A small network was shown many inputs. Here are its activations along a few directions, one row for each input.
In each table, some parts of the input vary, and every possible input appears once, in random order.
Descriptions start from the smaller parts, as in this example, which fits no table here: one of 3 separate values, together with either a single point or one of 9 places along a line or (one of 5 places around a ring, together with one of 6 places along a line).
Shared parts are said once, and a part with two or three values counts as separate values.
(in the rows, 128 means zero)

Other details of the inputs vary at random and push rows far along two fixed directions, the same in every table; ignore that.

A family of inputs:
x1: [130 106  98 128 124 141 131  93 152 107 117 130 167 150 130]
x2: [130 108  94 125 117 147 140  82 152 101 103 128 166 155 131]
x3: [126 142 147 138 110 108 137 156  97 163 131 144 102 111 127]
x4: [131 147 175 134 145 114 150 194  76 185 144 138  88 100 128]
x5: [126  99  84 147 109 119 117  99 177 114 115 123 152 128 133]
x6: [125 157 172 140 123 104 144 182  74 182 139 148  80 100 124]
x7: [150 157 162  65 197 180 118 119 121  63 158  95 139 138 140]
x8: [133 166 175  88 177 155 142 131  81 107 156 127 115 119 120]
x9: [132 155 166 100 186 150 129 135  93 114 172 128 114 115 122]
x10: [124 113  94 132 102 135 122  81 150 105 114 137 160 150 126]
x11: [127 106  88 131 121 136 122  88 155 108 123 136 160 143 128]
x12: [126 148 180 145 154 107 146 200  85 180 136 128  89  93 125]
x13: [124 149 171 150 151 101 138 191  90 179 141 134  83  86 119]
x14: [133 113  84 119  90 130 133  84 159 110 110 130 155 139 134]
x15: [135 156 157  81 189 167 108 107 129  59 189  99 130 113 132]
x16: [140 155 163  69 194 182 136 101 106  64 165 107 143 136 136]
x17: [142 148 139  85 159 158 115 113 134  79 137 110 137 137 129]
x18: [139 161 158  65 186 176 131  95 105  61 168 111 140 131 128]
x19: [140 164 167  86 161 146 139 134  93 112 164 121 108 109 129]
x20: [ 85  82 103 139  87  80  89  71 173 101 146 111 115 161 132]
x21: [129 108  83 140  87 125 123 108 164 122  81 129 154 153 126]
x22: [123 102  84 146  94 129 105 114 169 123 102 132 150 152 127]
x23: [115 134 141 155 120 107 132 165 112 162 129 134 104 107 122]
x24: [138 139 128  68 183 192 105  63 142  31 188 107 163 144 131]
x25: [131 101  91 132 119 140 130  89 159 109 113 132 168 152 128]
x26: [117  98  97 206  66  70 130 188 134 232  60 164 108 125 114]
x27: [116 152 175 146 141 119 143 187  62 180 142 149  89 108 112]
x28: [116  97 107 205  71  72 151 177 134 220  68 150 116 114 121]
x29: [123 146 164 146 125 109 140 188  77 184 144 148  82 100 121]
x30: [124 113  93 142  98 120 118  89 170 105 112 125 152 134 131]
x31: [131 157 180 127 141 119 161 189  66 182 134 135  86 102 130]
x32: [141 147 144  83 179 171  96 113 135  68 172 106 135 137 131]
x33: [138  95  82 133  99 132 126  93 172 119 116 128 160 143 138]
x34: [133 150 181 135 160 120 136 208  79 181 130 132  91 112 122]
x35: [137 160 176  97 183 149 141 144 101 106 154 105 114 106 133]
x36: [135 103  87 136 104 134 124 108 169 117  81 122 160 157 135]
x37: [127 113  89 135 100 124 131  89 169 105 100 121 154 133 131]
x38: [120 106 106 189  57  82 164 168 116 223  66 158 112 122 126]
x39: [122 111  93 144  94 118 119  93 167 108 110 125 152 135 132]
x40: [143 155 162  73 192 171 129 108 126  61 166  91 138 120 143]
x41: [136  93  85 146 105 128 115 114 176 128  92 126 161 153 132]
x42: [126 102  81 135  91 130 118  94 162 114 123 133 152 138 133]
x43: [118 119 111 156  93 115 133 117 126 150 103 151 135 138 119]
x44: [126 108  88 147  87 122 110 106 166 120  93 132 152 155 129]
x45: [125  98  85 165  79  99 131 127 150 170 102 150 130 126 130]
x46: [ 85 139 203 137 139  69 112 171  73 167 182 117  40 118 118]
x47: [140 162 161  70 185 164 125 104 123  56 172  95 134 114 135]
x48: [128 152 172 134 146 107 142 191  72 185 152 144  79  92 125]
x49: [124 112  98 165  77 104 117 134 151 158  81 145 132 146 124]
x50: [131  96  78 145 107 123 106 108 177 123 101 130 155 147 130]
Each input here is: one of 2 separate values, together with either a single point or (one of 4 separate values, together with one of 6 places around a ring).
Changing only the choice among 2 separate values turns x33 into x4. The same change can be made to x6. Which row results?
Answer: x3
Changing only the choice among 2 separate values turns x48 into x45. The same change can be made to x39. Which row results?
Answer: x30
Which other rows does x13 become when the choice among 2 separate values takes its other values? List them by row number.
Answer: x5
A walk changes only the place on the ring of 6. It starts at x49 and steps to x32. List the rest of the walk in order.
Answer: x26, x41, x36, x17
Which other rows does x16 become when the choice among 2 separate values takes its other values? List them by row number.
Answer: x2

A family of inputs:
x51: [ 89  60  58 132  60  89  61  12 235  51 153  99 149 172 139]
x52: [127  83  41 122  84 151 131  22 197  60  92 125 207 171 131]
x53: [138  80  35 130  93 151  92  52 229  63  99 113 194 161 134]
x54: [118 107 116 177  92  87 138 180 112 212 101 159 107 118 121]
x55: [140  77  38 130  90 151  98  51 230  64 107 111 201 165 138]
x56: [141 165 176  47 222 199 117  94  98  37 197 100 143 140 126]
x57: [148 163 183  47 242 200 107 110 118  36 214  85 133 120 132]
x58: [130  92  68 153  68 119 147  97 171 142  63 133 162 153 136]
x59: [ 84 160 235 113 172  77  98 176  57 142 227 106  19  99 124]
x60: [126 100  59 157  61 118 126  79 174 130  85 147 164 141 128]
x61: [121 151 177 179 111  79 164 227  69 230  92 147  79  91 119]
x62: [154 170 185  31 240 202 114  97 112  31 197  88 140 139 136]
x63: [114 136 153 172  94  98 153 201  74 214  95 161  93 121 114]
x64: [150 175 182  69 200 167 117 148  95  91 163 109 110 123 130]
x65: [114 119 141 194  96  89 146 219  95 233  91 152  86 106 120]
x66: [127  77  46 161  69 113 108  92 195 136  84 145 163 150 126]
x67: [122  76  60 173  78 113 120  94 193 133  64 137 175 161 128]
x68: [147 196 212  68 221 163 128 163  78  91 182 102  97  93 130]
x69: [146 186 179  35 208 193 124  99  95  36 194 103 133 120 133]
x70: [142 164 181  73 209 159 137 125  94  91 197 115 115 103 129]
x71: [160 182 198  36 247 197 101 116 113  21 213  81 135 124 140]
x72: [133 163 178  84 185 165 130 144  76 103 169 120 117 127 127]
x73: [142  78  42 117  92 157 109  41 216  70  86 115 200 184 145]
x74: [146  89  46 113  82 150 125  38 213  63  86 112 202 171 143]
x75: [117 147 159 178 104  83 156 224  76 230  97 147  76  82 115]
x76: [124  89  53 166  61 118 110  89 183 135  81 151 164 154 123]
x77: [120  84  62 167  77 112 139  97 183 139  79 132 165 137 130]
x78: [121  80  50 167  62 122 118  81 184 132  85 150 172 160 132]
x79: [117 134 147 183  91  91 143 195  86 219 104 164  91 113 117]
x80: [155 173 191  40 246 201 104 112 113  24 208  83 134 126 143]
x81: [162 180 191  30 230 197 110 114 107  38 198  87 133 134 142]
x82: [139  87  43 129 100 147  93  51 225  58  88 114 197 169 136]
x83: [149 189 212  70 214 162 135 169  74 101 201  99  97  85 135]
x84: [121 147 160 177  94  86 160 197  69 221 107 165  81  95 119]
x85: [114 142 158 171  98  91 175 202  57 222  94 163  83 104 117]
x86: [139 180 193  85 192 159 140 144  68 109 188 124  98  98 136]
x87: [124  92  64 161  74 119 138  73 169 127  91 149 168 145 127]
x88: [124 128 140 174  92  77 156 190  91 217 104 160  95  97 121]
x89: [136  83  45 119  90 151 130  31 211  70  82 116 201 172 139]
x90: [ 66 128 176 203  73  13 114 212  80 240 143 145  15 103 110]
x91: [139 184 215  76 228 162 143 158  75  97 184 103 101  98 127]
x92: [113 140 144 167  98 103 145 195  79 205  92 161  93 122 108]
x93: [126  95  65 150  59 119 143  86 165 125  79 144 170 150 128]
x94: [115 137 160 183 106  83 165 222  73 235  98 149  77  86 123]
x95: [134 161 172  98 191 161 122 131  88 103 180 123 117 122 123]
x96: [121 114 123 175  90  86 136 184 112 209 103 158 106 115 120]
x97: [139  84  36 119  85 143 109  33 216  69 108 123 194 153 138]
x98: [116 145 172 182 113  82 167 225  67 233  89 150  77  93 121]
x99: [ 61 108 176 213  69   4 120 207  73 251 132 148  21 104 103]
x100: [133 101  66 149  68 118 136  97 175 132  59 133 160 150 130]
x101: [118 106 116 175 101  89 138 168 115 203 105 158 113 122 113]
x102: [153 172 176  32 232 192 120  92 110  32 226  93 133 110 146]
What do these inputs look like to the network?
Answer: one of 4 places along a line, together with either a single point or (one of 2 separate values, together with one of 6 places around a ring)
Changing only the place on the line of 4 turns x80 into x67. The same change can be made to x65. Which row results?
Answer: x57
Which other rows does x54 become when the choice among 2 separate values takes its other values? List them by row number.
Answer: x102
Which other rows does x76 become when the place on the line of 4 takes its other values? List them by row number.
Answer: x78, x79, x95
